Each row below holds a small network's activations on one input, seen along a few directions.
Each table varies a few parts of the input and shows all the possible inputs, shuffled.
Descriptions start from the smaller parts, as in this example, which fits no table here: values(3) and (point or line(9) or (ring(5) and line(6))).
Shared parts are said once, and a part with two or three values counts as separate values.

Other details of the inputs vary at random and push rows far along two fixed directions, the same in every table; ignore that.

Table:
r1: [  1 -31 -12  47  28  10  -8  24   0 -24 -21]
r2: [  5 -26  43  -1 -10 -35  21   6 -15 -14   0]
r3: [  3 -15 -11  40  39  12 -14  27   4 -27  -8]
r4: [ -1  11  13 -29 -17 -20   7  -7 -28  15  16]
r5: [-20  46 -37 -20  -8  45  -3  -5  34  25   3]
r6: [ -9  34 -10  -9  -3  30  10 -19  50  20  -2]
r7: [-10  24   3  -7 -11  23   1 -18  40  24   2]
r8: [  2  -6   5 -35 -20 -36  12 -24 -20  14   8]
r9: [ -1 -14  38 -10 -20 -24  11  -8  -6   7   8]
r10: [  2  -6   1  -5   3 -23   2  -6 -12  -2   5]
r11: [ 11 -30  18   0  -5 -29   2  -1 -36  -4 -10]
r12: [-11  36 -30 -33  -5  25   0 -10  26  19   9]
r13: [-10  10 -14  19   7   6  -9   2   3  -7  -6]
r14: [  5  10  15 -50 -21 -24   4 -15 -26  20  15]
r15: [  1 -22 -14  48  29  20 -22  22   6 -29 -25]
r16: [ -5 -21 -15  54  24  20 -12  27   0 -24 -26]
r17: [ 34 -34  24  22  -5 -26   2  20 -16 -17  12]
r18: [  4   5  14 -47 -20 -20   5 -12 -25  22  15]
r19: [  4  -6   8  -8  -3 -23  -7  -8 -20  -3  -1]
r20: [  7 -14  -3  39  34  12 -22  24  -3 -27 -13]
r21: [  2  -5  13 -37 -10 -24  13  -7 -23  17  19]
r22: [  5  22 -21  -9 -20  44   5 -15  28   8  20]
r23: [-7 19 -7  4  3 23 14 -2 43 -3 -9]
r24: [  1 -32  16  26   4 -26  -2  10 -34 -17  -8]
r25: [-13  46 -37   2   5  41 -10  -5  31   7  -3]
Each input here is: values(2) or ring(5) or (values(3) and line(6)).
Question: Change only the values(3) part in r24. List by row number the other rows that result.
Answer: r8, r15
Question: Which other rows belong to the same alternative as r22? List them by row number.
Answer: r17

Table:
r26: [ 22 -30  29   7  12 -15  -7  18 -31 -17   8]
r27: [-16  19  -4 -33 -30   2   6 -30 -11  30   8]
r28: [-11  15 -38  33  29  44 -27   1  46  -3 -29]
r29: [  7 -31  32  10  -9 -29   5  16 -55  -6   6]
r30: [  3 -33   9  16   5 -21   1  -6 -26  -9 -17]
r31: [-11  18   0 -18  -6   6 -13 -14   2  16   2]
r32: [ -5  31 -38  19  32  61 -13  18  44 -17   1]
r33: [  5 -38  13  31  23 -50   5  20 -36 -32 -14]
r34: [ -4 -42  56   3  10 -17  26  22  11  -3  -6]
r35: [ -2  12  -3  13   8  18 -19  18   4   1  -5]
r36: [-12  20 -31 -33 -29   4  12 -34   9  11 -17]
r37: [  6  24  36  -7 -48 -11  32 -41  39  14  14]
r38: [-26  21 -38  51  47  57 -26  26  41 -20 -17]
r39: [  7  19 -24 -42 -38   9  14 -19  12  30  25]
r40: [ 17 -31  -6  55  47  17 -15  45   6 -42   5]
r41: [ -6  12 -11 -31 -20 -22   0 -22   1   9 -14]
r42: [  6  15 -15 -20 -19  22   7  -4   2  13  11]
r43: [  7 -28  24  11  18 -50   7   2 -38  -7  -4]
r44: [ 24 -15  13 -21 -13 -21  -3   0 -12   4  23]
r45: [-11  44  -2 -44 -16  -3   8 -16  -7  25  19]
Question: Describe the family of inputs behind these rows.
Answer: values(2) or (values(3) and line(6))
Question: What sort of input is r34?
Answer: values(2)
